These are the activations of a small neural network, seen along a few directions. Each row is one input.
Each table varies a few parts of the input and shows all the possible inputs, shuffled.
A made-up example of a description, with smaller parts first: one of 3 separate values, together with either a single point or one of 9 places along a line or (one of 4 places along a line, together with one of 5 places around a ring).
Shared parts are said once, and a part with two or three values counts as separate values.

Other details of the inputs shift rows strongly along two fixed directions, in all tables alike. That doesn't count.

Rows:
row 1: [ 35  86   0 -32  65  19 -97  54 -16 -53   0]
row 2: [ 45  15 -55  60 -19  23  28  64  44 -12   6]
row 3: [ -1 -10  16  11 -23 -13  19 -25  -9  12 -12]
row 4: [-14  14  24 -24  13   0 -20   1 -19 -28   5]
row 5: [ -5 -24   7 -22  -9 -10  27  -2  -9  19  12]
row 6: [-24   4  11   9 -24  -1  16 -14  32  14  17]
row 7: [ -8   4  13 -49   9  -1 -15  12 -20  -7  17]
row 8: [-14  -8  13  -9   5  -6  -2   0 -20   9  13]
row 9: [ 11  -9  -8  22 -10  -6  19 -44   8  17  -8]
row 10: [ 58 -17 -67  62   5   8  23  66  29 -27 -18]
row 11: [ 50  -6 -76  61   4  11  19  62  25 -11 -33]
row 12: [-19 -26   2   1  -4 -16   9 -13  -7  19   9]
row 13: [-24  39  24 -21  -7  11 -20   5   8 -10  24]
row 14: [-10  -3  21  -5  -6 -14 -12 -22  -2   8 -12]
row 15: [-12  -4  25  -6   6  -5   6  -6 -10  -9   2]
row 16: [  0   3   7  11  -4 -23   8 -40   3  16  -5]
row 17: [ -5 -34   0  14 -10   2  28 -24   7   2  -4]
row 18: [-18  19  19 -37  22   2 -44  12 -32 -16  18]
row 19: [  1 -43 -12 -13 -12   0  29 -11   6  22   7]
row 20: [  5  22  18   1   7 -13  -3 -26  -9   5  -1]
row 21: [ -4  23  23 -23   1  -3 -33  -7 -21 -16  -7]
row 22: [-18   8  15  -6   5  -1   2  -7 -13   7 -13]
row 23: [-15  -8  -1  18 -30  15  27 -22  35  18  15]
row 24: [ -8 -38 -12  11 -10   0  19 -18  -2  19   7]
row 25: [ 36  22 -15   0  31  27 -56  42   8 -25 -17]
row 26: [-10 -31   2 -24  -7 -16  19  -6   1  22  10]
row 27: [-20  26  14 -24  12   4 -23  -1 -22 -13 -10]
row 28: [-12 -23  -9  15 -10   6  24 -27   4  17 -20]
Each input here is: one of 4 places along a line, together with either a single point or one of 6 places along a line.
Question: Changing only the place on the line of 4 turns row 8 into row 12. The same change can be made to row 2. Which row results?
Answer: row 6
Question: List by row number the other rows that have the place on the line of 4 in common with row 21.
Answer: row 1, row 4, row 7, row 13, row 18, row 27
Question: Change only the place on the line of 4 in row 14. List by row number the other rows that result.
Answer: row 3, row 21, row 25

Rows:
row 29: [-34  -9   7   7 -49   6  37 -71  11  24  -3]
row 30: [ 20  14  13 -24  20 -15 -34 -14 -26 -11  12]
row 31: [ 45  17 -25  25 -11 -14  11  22  17   1   2]
row 32: [-10 -13   8 -39   8   4 -16  15 -32 -17  18]
row 33: [-22 -41  26  19 -18 -16  28 -54 -25   2 -12]
row 34: [ 17  -6 -29  15 -20  28  22  38  20 -18  25]
row 35: [-14  33  14 -22   1  10 -30   0  -4   6 -17]
row 36: [ 50  10 -29  20   2 -16  18  18   4  -4  -5]
row 37: [-11  22  13 -39  25  16 -53 -15 -34  -8 -14]
row 38: [-26 -34  16  -2 -14 -14  24 -31  22  44   1]
row 39: [-19  18  34  -1   9  -4 -23   6   1 -17 -13]
row 40: [ 24   9 -35  13  -2  10   9  18  -4   1 -33]
row 41: [ -9  24 -38  46   9 -14  14  37  -5   9  11]
row 42: [ 18 -14 -24  21  10  24  -3  19  39   9   9]
row 43: [-29 -47  16  -8  -8 -22  39 -50   6  45  -4]
row 44: [-27  30  40 -11  19  16 -42  -8   8 -35   5]
row 45: [ 13  -6 -21   5 -19   6  19  51   9  -6   9]
row 46: [ -6  -9  15  17   3 -10  17  -6  -8 -11 -23]
row 47: [  3  47  33 -32  19   5 -47 -12   6 -15  30]
row 48: [ -1 -35 -10  -9  22  -1 -13  -9   0  12  -1]
row 49: [ 17 -12 -26  -3  -5   3  26  47  -6 -13   2]
Question: Describe the family of inputs behind these rows.
Answer: either a single point or (one of 4 places along a line, together with one of 5 separate values)
